These are the activations of a small network on made-up records, seen along a few directions, one row for each record.
Each row is followed by the record's values for the fields Zazab, Duzog, Fov, Pib.
Not every record has every field; a missing one is left out.
Other fields move the rows too, some of them a lot.
Random noise pushes rows far along 7 fixed directions. That doesn't count. These rows show it; they differ only by the noise:
[ 333 -446  693   37 -267 -285 -270  127 -568 -313  -29  721  205  -63
  212  573  298  240 -515]
[ 210 -227  285  -54  -15 -461  -78  -97  -10   38 -308  162  -89   95
   67  214  210  -88    0]
[ -68   68  312   94 -162  393  328   20  -61 -356   76 -182   18 -297
 -197 -273 -308  299  -90]
[ 466  193  525  182  -63  405  337  451 -404 -133  512  -10  -26 -201
   87  -31   19  331  -72]
[  52  -35   33  149  -58 -403   71   -9 -156 -244  136  387  191  271
  -65  378 -161  -30 -464]
[-206  -35 -102  154   98 -495   28 -278   71 -254 -384  -28  173  226
 -279  413 -550 -324 -375]
[ 476  176  210  -70 -190 -670  346   52 -269   72  651  288 -112  456
  260 -207  269 -158  -57]
[  -4 -112  287  -44  -19  383  141   71  231  -59 -264 -168 -217 -339
 -159 -276  114  329  276]
[  27   65 -105   42  203    2  116  317  186   13  106  172 -137  175
 -228   65   25    3   21]

[ 416  370 -397  326  160  -87  409   64  272  522  319 -151  -67  213
  294  180  266  261  178]
Zazab=m2 Duzog=c4 Fov=l2
[-138   34 -225 -215  406 -136 -259   65  296  339 -491 -431 -389  193
 -197 -164 -196 -508  482]
Zazab=m2 Duzog=c5 Fov=l2
[  88   87  135  153  241  237   39  194  -29   -8 -147 -241   46 -162
 -136  252 -158 -116   43]
Zazab=m1 Duzog=c1 Fov=l1 Pib=v2
[ 348  292 -325  182  204 -436  335   10  198  315  315    9   50  374
  113  252  193 -211   38]
Zazab=m2 Duzog=c1 Fov=l1 Pib=v1
[ 309  211  -92   74   54 -307  156  121  -36  197  353   62  -80  349
  190   90  102   16  -50]
Zazab=m2 Duzog=c5 Fov=l1 Pib=v2
[ 276 -210   51  -40   10    7 -254   -5   -8   90 -114  298  -61   33
  138  312  371  234    8]
Zazab=m3 Duzog=c5 Fov=l2
[-466  -51 -243 -239    2   94   26  -98  240 -139 -105   -9  -51  -62
 -295 -380  -76 -255  107]
Zazab=m3 Duzog=c4 Fov=l2
[ 272 -171  -41  104   98  -52 -236  -82  -73  119 -179  271  231  -67
  217  670  375  -12 -112]
Zazab=m3 Duzog=c3 Fov=l2 Pib=v2
[  46  303  -47  129  110    2  314 -107   14   25   24 -503   38  -20
  -36  -65 -336 -231   47]
Zazab=m1 Duzog=c4 Fov=l2
[-110   70 -125  146 -116  -25  333 -271  252   99  -97 -267  121 -173
   98 -144   27  154   47]
Zazab=m2 Duzog=c4 Fov=l2
[-181  152   88   63 -168  288  358  140 -113 -441  467  124  124  -66
 -261 -292 -319  165 -283]
Zazab=m2 Duzog=c1 Fov=l1 Pib=v1
[ -30  -85  -71  -47  202 -117 -216   20   90  184 -328  -78  -58   45
   17  206   66 -218   89]
Zazab=m1 Duzog=c5 Fov=l2
[  35 -150  105 -296 -229  -97  -63 -513  -15  -58 -138  -64   -5 -134
  109 -352  211 -204  219]
Zazab=m3 Duzog=c3 Fov=l2 Pib=v1
[-293  191 -584  275  208 -167  139 -130  243   -3  -52 -148  273  184
 -173  328 -399 -245 -258]
Zazab=m3 Duzog=c4 Fov=l2
[-143  263 -269   93  124  491  325   56  227  -40  131 -330    0 -181
 -204 -216 -199   55  131]
Zazab=m3 Duzog=c4 Fov=l2
[  67  -91  274 -182  -94 -158  101 -228   96  160 -284 -341 -166 -182
  144 -396  243 -151  372]
Zazab=m1 Duzog=c4 Fov=l2
[  48 -181  -30 -127 -476 -407  194 -711  270    3  -20  220   40   48
  252 -342  508  345  112]
Zazab=m1 Duzog=c1 Fov=l1 Pib=v1
[ 205  168  315  223  -29  257  236   91 -303  -40  133 -351  168 -290
  160   58 -141   53  -72]
Zazab=m1 Duzog=c4 Fov=l2
[-432   90  -17  -80    2  -59   61 -272  -64 -240 -251 -410   82  -83
 -266 -204 -601 -486  -71]
Zazab=m1 Duzog=c4 Fov=l2
[ 325  313 -110  287  -42   47  437 -154  217  227  219 -355    3   -6
  193  -33   81  384  182]
Zazab=m3 Duzog=c1 Fov=l1 Pib=v2
[ -97  140 -289   99   67  138   29  192  124  116  277   13   68   49
   53  -16   47  131  -23]
Zazab=m1 Duzog=c5 Fov=l2 Pib=v2
[  -5  -60 -186  -79 -244  -36   87 -325   76  -79  275  357  212   23
  156  -98  400  132  -82]
Zazab=m1 Duzog=c3 Fov=l2 Pib=v1
[-279 -243   14  267 -353  134   -6 -191 -112 -415  -12  441  496 -212
   61  308 -128  530 -649]
Zazab=m2 Duzog=c3 Fov=l2
[ 617   64  330  226   27  389  154  178 -166  297   80 -239  -26 -371
  405  187  421  380  234]
Zazab=m3 Duzog=c4 Fov=l2
[-298 -188   75 -148   50  224 -184  365  -96 -221   33  370    4  -86
 -262  -56   28 -105 -114]
Zazab=m1 Duzog=c4 Fov=l2
[  40   35    5  194   55  377   63   52  -24    8  -51 -154  185 -320
   49  232   19  173  -47]
Zazab=m3 Duzog=c4 Fov=l2
[ -63  -57    8  -19  369   67 -234  545  -27    2 -136  179 -168  119
 -316  261 -155 -235  -23]
Zazab=m1 Duzog=c4 Fov=l2
[-354  111 -378  260 -161    8  129 -251   19 -290  200   50  384   22
  -68  168 -404  190 -508]
Zazab=m3 Duzog=c1 Fov=l2
[-495 -293  238 -233  -52  548 -488  223 -233 -464 -243  155  -56 -198
 -373 -192 -378   90 -143]
Zazab=m1 Duzog=c2 Fov=l2
[ -21 -202  311  -36  -47  277  -59 -169  -17 -122 -470 -253   33 -448
  -15   31   -1   58   82]
Zazab=m3 Duzog=c4 Fov=l2
[ 114   99  262  -24  -28  373   26  193 -240 -105  191 -192  -67 -183
  -11 -229 -176   48   60]
Zazab=m3 Duzog=c5 Fov=l2 Pib=v2
[-105 -305 -282  -50  158   46 -468   32  321   65 -357  459  -73  170
 -116  403  303  270   -2]
Zazab=m1 Duzog=c5 Fov=l1 Pib=v2
[-183  272 -424  182  243  224  238 -377  366  -80 -241 -578  181 -110
 -289  106 -475 -227   61]
Zazab=m3 Duzog=c1 Fov=l1 Pib=v1
[ -31 -263  272 -262 -154  149 -159   -9    0  -10 -177   95 -154 -250
   54 -285  284  124  169]
Zazab=m2 Duzog=c5 Fov=l2
[-147 -191 -158   80 -313  354  -78 -247   36 -172   98  336  298 -228
  173   61  206  599 -255]
Zazab=m3 Duzog=c5 Fov=l2
[ -35   30  212  226   72  236  -91  214 -172 -118 -148 -247   30 -174
  -43  233 -423  226 -186]
Zazab=m2 Duzog=c5 Fov=l1
[ 288  175   19  -29  -77  144   71   56 -352  -58  621  229  168   58
  186   -4  193 -103  -86]
Zazab=m1 Duzog=c3 Fov=l2 Pib=v1
[-195   -3 -335 -130 -235 -354  135 -523  318   51  -17   55  -55  216
   55 -349  104   83   92]
Zazab=m1 Duzog=c4 Fov=l2
[-559 -266 -135 -236 -250  197 -238 -152   93 -233  -41  296  146 -148
  -80 -302  122  139 -120]
Zazab=m1 Duzog=c5 Fov=l2
[-133  -82   69 -113 -180 -538   57 -452  -78 -365 -157   77   99  209
 -177  -12 -367 -337 -268]
Zazab=m3 Duzog=c1 Fov=l1 Pib=v2
[ 132   33 -154  285  -95   55   86 -460  182  233 -263 -370  220 -182
  344  263  149  338   58]
Zazab=m3 Duzog=c3 Fov=l2
[-318  -28 -142   26   31   -8 -114   -3  -56 -121  -41   81  209   -8
  -96  174 -142 -164 -225]
Zazab=m1 Duzog=c4 Fov=l2
[ 272   69  136  168  -76  -64  133  -12 -208 -121  248  171  194   47
  129  295   42  130 -265]
Zazab=m1 Duzog=c1 Fov=l1 Pib=v2

Which values does each new row have?
[-216  117 -243   16  109   79  230   33  323  -31   40  -84    6   19
 -263 -159  -89  -75   62]
Zazab=m2 Duzog=c1 Fov=l1 Pib=v1
[-151  126 -208 -212  -76  125  166   64  119  111  385    5 -102   -3
   29 -536  298  -85  261]
Zazab=m3 Duzog=c4 Fov=l2
[ 184   54  478  205    5  522   70  432 -244  -35   94 -193    4 -385
   32   70  -14  386   31]
Zazab=m1 Duzog=c1 Fov=l1 Pib=v2
[ 118   61   22  248  471  581  -71  716    9  162  -69  -62    0 -250
 -139  492   44   58   33]
Zazab=m2 Duzog=c4 Fov=l2
[189  66 -86 114 -48 -47  73 160  -6 104 343 295   4 176 142  64 208 268
 -69]
Zazab=m1 Duzog=c3 Fov=l2 Pib=v2
[-261   14 -205 -142  257  109 -173  392  -28  -13  105  163  -22   72
 -242   44  -17 -419   -5]
Zazab=m3 Duzog=c4 Fov=l2
[ -72  187 -149  215  -99  338  129   38 -244 -235  425   92  326  -20
    8  184 -229  181 -377]
Zazab=m3 Duzog=c3 Fov=l2
[  -5   40  -69 -122  261 -334 -120  256  160  176 -123  -44 -346  333
 -211  -14 -131 -257  175]
Zazab=m2 Duzog=c5 Fov=l1 Pib=v2
[ 131   -9 -295  365 -219 -444  102 -642   41   98  -78  131  476  105
  422  638  150  280 -394]
Zazab=m1 Duzog=c4 Fov=l2
[ 137 -214  391 -251  441  -95 -677  427 -403  206 -544 -161 -257   -4
  -76  377  -48 -779  246]
Zazab=m3 Duzog=c3 Fov=l2
[ 175  -65  -81   40 -252 -366  195 -166   96   75  222  404   -5  211
  238  -15  342  355 -140]
Zazab=m2 Duzog=c4 Fov=l2
[-282   -5   30  -27  -49   52  108   68   70  -95  -27  -99  -10  -94
 -139 -282 -134  -24   -4]
Zazab=m1 Duzog=c4 Fov=l2
[ 231  182  324 -120 -251  165  194   39 -508 -338  654   89   60  -30
   14 -339 -123  -62 -114]
Zazab=m3 Duzog=c1 Fov=l1 Pib=v1
[-232   -2 -342  -75 -257 -313   91 -160  183   52  323  345    2  288
   78 -337  215  189  -42]
Zazab=m1 Duzog=c4 Fov=l2
[ -71  249 -309  103   51  575  246  -27  126 -152  381  -70  215 -149
 -122 -100  -61  106  -24]
Zazab=m1 Duzog=c3 Fov=l2 Pib=v1
[ 308 -320  469 -146  -37  304 -366  102 -282  108 -158  189   65 -410
  312  230  678   80  174]
Zazab=m1 Duzog=c3 Fov=l2 Pib=v1
[289   2 165  90 -14 -51 109 147   3 110  96 134 -77  22  84  96 241 240
  67]
Zazab=m1 Duzog=c1 Fov=l1 Pib=v2
[ 144   93 -100  165  -32  -31  134   22   45   18  220  141  100   74
   62  186  103  237 -112]
Zazab=m3 Duzog=c1 Fov=l1 Pib=v2
[   5   19   17  -25  250 -712 -157   36   -9  163 -298 -104 -141  401
  -93  276 -208 -559   19]
Zazab=m1 Duzog=c1 Fov=l1 Pib=v2
[ -37  154 -230   52 -185  210  291 -258  156  -11  272  -67  129 -114
  109 -246  128  231   54]
Zazab=m3 Duzog=c3 Fov=l2 Pib=v2
[  40 -191 -234   43  155  244  -98 -109  469   79 -355  195  -10 -116
 -125  319  358  306  152]
Zazab=m3 Duzog=c1 Fov=l1 Pib=v1
